A small network was trained on made-up records. Each row is its average activation on records with the value named, seen along a few directions.
Values that are neighbours, or in one group, have similar rows; names and order tell nothing.
(in the rows, 128 means zero)

Other fields shift rows strongly along two fixed directions, in all tables alike. That doesn't count.
To show where, the next rows are all for the same value of a field, averaged over different records:
[130 110 125  96 140  83  26 152  95  92 113 103 121  83  63  65 145  85]
[123 136 128 161 136 145 132 127 141 158 123 132 124 152 145 161 145 138]
[125 119 123 144 151 114  63 145 111 118 115 125 112 124  99 112 163 109]
[123 145 140 142 108 163 184 108 156 186 129 123 141 145 172 181 103 156]
[129 139 147  93  91 135 154 114 136 166 125 103 156 102 136 130  79 136]
[132 135 154  57  79 118 138 114 124 152 122  86 167  74 117  99  54 122]
[123 133 130 143 129 136 120 128 132 149 124 123 127 136 131 143 136 130]
[123 132 133 140 129 136 122 126 130 151 121 124 127 132 132 143 134 132]

Values of Duneb:
s7: [144 124 121 137 163 107  96 130  98  92 145 156  86 132 113 112 167 112]
s15: [148 132 134  86 129 101 110 116 101 111 144 129 115  83 104  95  99 108]
s13: [133 135 156  39  73 105 124 118 114 142 121  77 174  57 104  77  48 115]
s10: [140 133 140 115 115 131 127 119 125 149 131 117 132 115 125 134 114 125]
s9: [111 119 120 119 117 136 140 141 146 104 120 123 153 128 125 112 123 130]
s8: [139 152 134 152 117 165 193  93 148 186 143 140 125 149 178 191 112 154]
s12: [109 113 124 152 140 136 158 137 145 110 119 153 124 167 142 142 144 139]
s11: [116 121 113 180 158 132  85 146 138 124 123 138 118 158 123 142 188 123]
s4: [153 132 121 134 142 115 110 123 104 123 141 133 109 119 114 124 136 118]
s3: [119 114 118 143 140 134 162 141 142 101 128 152 121 156 146 133 140 137]
s14: [109 126 102 182 148 150 126 140 147 136 122 144 136 170 143 158 173 139]
s2: [136 132 138 113 110 139 208 109 137 128 146 145 125 135 161 141  94 152]
s5: [141 121 111 158 160 113 110 135 112  86 142 163  78 153 125 125 174 120]
s6: [128 128 124 117 123 130 171 127 134  94 135 137 134 133 143 119 111 148]
s1: [109 111 109 141 145 119  85 157 128  86 114 118 138 140 105 106 160 116]
The values of Duneb form a ring.
Question: A walk along Duneb starts at s14 and steps to its neighbour s11. Put s15, s13, s3, s5 in the order it reaches them.
Answer: s13, s15, s5, s3
Question: List every value one step from s9, in the order listed.
Answer: s12, s1
Question: List every value one step from s8, in the order listed.
Answer: s10, s4

Values of Noseb:
z15: [111 113 116 171 154 134 118 149 138 110 122 148 116 162 133 139 174 131]
z3: [109 134 113 204 151 169 149 135 160 149 121 147 116 192 165 191 179 154]
z2: [140 125 123 118 141 116 123 128 114 100 138 137 117 117 116 111 128 122]
z9: [127 102  91 169 196  94  35 163  95  49 121 165  74 146  80  91 219  95]
z7: [120 124 143  61  88 114 155 128 124 114 122 108 163  93 120  88  65 130]
z14: [128 127 145  65  82 112 116 124 128 132 122  85 178  76 107  85  68 117]
z8: [134 124 139  80  95 119 166 125 128 114 132 114 154 105 130 102  77 131]
z11: [114 106 119 119 142 108  70 151 119  85 113 120 131 117  89  89 150 105]
z10: [137 151 140 146 120 156 196 100 146 172 146 142 119 152 182 179 109 156]
z13: [130 145 148 102  92 138 158 110 137 170 125 100 157 106 142 137  79 139]
z6: [142 131 138  90 112 109 115 118 108 133 136 111 126  86 110 103 104 115]
z1: [132 135 133 129 128 129 120 119 124 153 125 122 127 124 124 137 125 122]
z12: [136 136 128 162 148 138 119 127 132 151 131 143 103 146 137 160 155 135]
z5: [115 146 124 176 124 178 191 111 164 195 128 137 140 175 183 208 133 163]
z4: [144 122 120 129 147 108  89 132 103  94 136 141 100 122 103 101 155 106]
The values of Noseb form a ring.
Question: What is the length, in steps, of the shortest route from z5 to z4?
Answer: 6
Question: A walk along Noseb starts at z11 and steps to its neighbour z3. Put z7, z10, z13, z6 in the order it reaches them.
Answer: z13, z6, z10, z7
Question: List every value one step from z9, in the order listed.
Answer: z2, z8

Values of Gere:
w4: [117 115 103 233 191 161 134 140 154 125 137 183  68 218 161 196 225 134]
w5: [138 144 145 119  90 153 189 118 159 178 128 118 158 120 165 158  81 164]
w2: [114 122 133  48  81 101 108 145 122 104 114  71 171  65 102  59  65 113]
w11: [129 154 150 134 122 143 182 106 128 192 132 118 110 136 166 173 101 153]
w7: [128 133 133 125  93 147 146 112 144 185 115 111 160 123 132 150 112 134]
w1: [142 154 129 125 132 123  79 114 118 156 131 107 137 104 118 135 118 114]
w6: [164 143 119 137 130 131 149 109 111 111 164 148 111 126 140 134 137 137]
w3: [123 116 114 122 143 136 167 131 138  83 126 140 137 134 126 124 116 135]
w8: [ 99 133 142 153 104 175 180 115 169 186 120 112 180 156 162 181 115 162]
w12: [107  91 102 182 193  98  20 185 107  38 108 158  84 170  83  88 235 100]
w9: [139 114 113 112 145  84 100 137 103  70 138 150 113 124 104  83 129  97]
w10: [136 116 152  46 112  82  81 124  84 107 124 120 107  59  77  55 102  93]
The values of Gere form a 3 by 4 grid.
Question: List every value one step from w11, in the order listed.
Answer: w5, w1, w10
Question: List every value one step from w3, in the order listed.
Answer: w12, w9
Question: List every value one step from w8, in the order listed.
Answer: w2, w7
Each value of Gere is a pair of two hidden parts, and every pair occurs once (3 first parts, 4 second parts).
Question: Changing only the second part turns w3 into w2. w9 has the same second part as w3; what does that change turn w9 into?
Answer: w5
Question: Changing only the second part turns w1 into w10. w8 has the same second part as w1; what does that change turn w8 into?
Answer: w12
